These are the activations of a small neural network, seen along a few directions. Each row is one input.
In each table, some parts of the input vary, and every possible input appears once, in random order.
A made-up example of a description, with smaller parts first: one of 3 separate values, together with either a single point or one of 9 places around a ring or (one of 5 places around a ring, together with one of 6 places along a line).
Shared parts are said once, and a part with two or three values counts as separate values.

Other details of the inputs vary at random and push rows far along three fixed directions, the same in every table; ignore that.

A family of inputs:
x1: [ 40  19 -15 -14 -38  19  -1  33  47 -33  14]
x2: [-47 -16 -27  28  -1 -37 -36   6  -9  46 -34]
x3: [ 16 -38 -75  22  10  44  53 -48  50  31 -27]
x4: [ 61   7  -5 -11 -29  46  25   2  34 -23  -6]
x5: [ 13 -21 -40  -5 -54  -2 -30  34  20  21 -42]
x6: [-20  24  50  -5  -2 -37 -26  32 -30  15  27]
x7: [-15 -21 -36  21  34  19  22 -47  11  22  25]
x8: [ 14  25  27 -11 -15  13   4  24  27 -48  22]
x9: [  2   7  38  -7  25  -5  -1 -26 -18 -24  25]
x10: [-29  17  17  -4  18 -24 -20  40 -58   2 -29]
x11: [ 35  16 -15   5 -49  14 -44  40  20 -20 -16]
x12: [-45   3  25  -4   8 -34 -23   7 -18   6  22]
x13: [-13 -15 -38  30  32  20  10 -57  -2  39   3]
x14: [ 17  -9 -14   1 -44   1 -36  33  -7  28 -19]
x15: [-16  23  40 -10   4 -20 -23   8  -6 -44  26]
x16: [-10   3  19  -8  46  18  30 -53  -4 -19  59]
x17: [ 44  20  36 -32 -40  14   5  28  23 -45  -7]
x18: [ 48  -7 -20 -31 -28  38  19 -17  36 -36   4]
x19: [ -1 -15 -91  13   7  28 -10   6 -13  50 -60]
x20: [ 54  11 -52 -31  27  64  55  -8  30 -38  16]
x21: [  4  10  60  -8  29   1  22 -11 -10 -24  34]
x22: [-28 -19 -22  10  45 -12  34 -39  19  22  21]
x23: [-30   5  20  27  10 -24 -17   5 -25   6   0]
x24: [  8  16  -2 -18  15  20   9  35 -15  -9 -16]
x25: [ 28  -3 -10 -18 -29   2  11   7  19   6 -12]
x26: [ 15 -20 -87  40 -24  41  13 -18  38  16 -33]
x27: [ 17  24  42 -18  22   0  18  -1  16 -49  60]
x28: [-42 -29 -19   6  64   0  38 -69  13   6  35]
x29: [ 18   9  -6  18 -18  24  -4   0   1 -10  -3]
x30: [  1  -6  -5  -8 -31 -27 -15  35   9  21 -22]
x31: [-43  11  54   5   0 -50 -28  27 -26 -20  -1]
x32: [-37 -30 -20  30  -3 -29  -8  -6 -18  42 -44]
x33: [-45 -11  -6  35  45  -4  21 -39 -21  60   8]
x34: [-11  -7  11 -10   3 -16  -6 -25 -13   3 -12]
x35: [ 49  14  22 -30 -10  13  25  -1  19 -34  28]
x36: [-16   3  40  -6  39 -27  17 -20 -24  13  38]
x37: [-42   1  41   3  42 -26  16 -12   1  -6  20]
x38: [ -9  -7  26 -18  41  -8  22 -49   4 -40  23]
x39: [-23  -3  22  18 -22 -39 -31  22 -45  36 -34]
x40: [-30 -20 -17  25 -22 -29 -18   3 -28  50 -52]
x41: [  3   2 -24 -27  32  28  16   0 -15 -14   7]
x42: [  4 -11  -7  -2 -42 -13 -33  29 -16  33 -23]
x43: [ 13  11  33 -15 -21 -18 -31  14 -19 -13  -7]
x44: [ 29   6  10   9 -42   8 -23  31  -8 -16 -18]
x45: [ 18  21  17   6 -31   7 -21  45  14  -9  -3]
Description of these inputs: one of 5 places around a ring, together with either a single point or one of 8 places around a ring.
Changing only the place on the ring of 5 turns x14 into x9. The same change can be made to x18. Which row results?
> x34
Change only the place on the ring of 5 in x43. List by row number the other rows that result.
> x4, x35, x39, x42
List by row number the other rows that have the place on the ring of 5 in common with x30.
> x1, x6, x20, x22, x25, x27, x35, x36
Change only the place on the ring of 8 in x29. List by row number the other rows that result.
> x23, x26, x31, x32, x39, x40, x44
Change only the place on the ring of 8 in x8. List by row number the other rows that result.
> x3, x4, x17, x21, x33, x37, x45
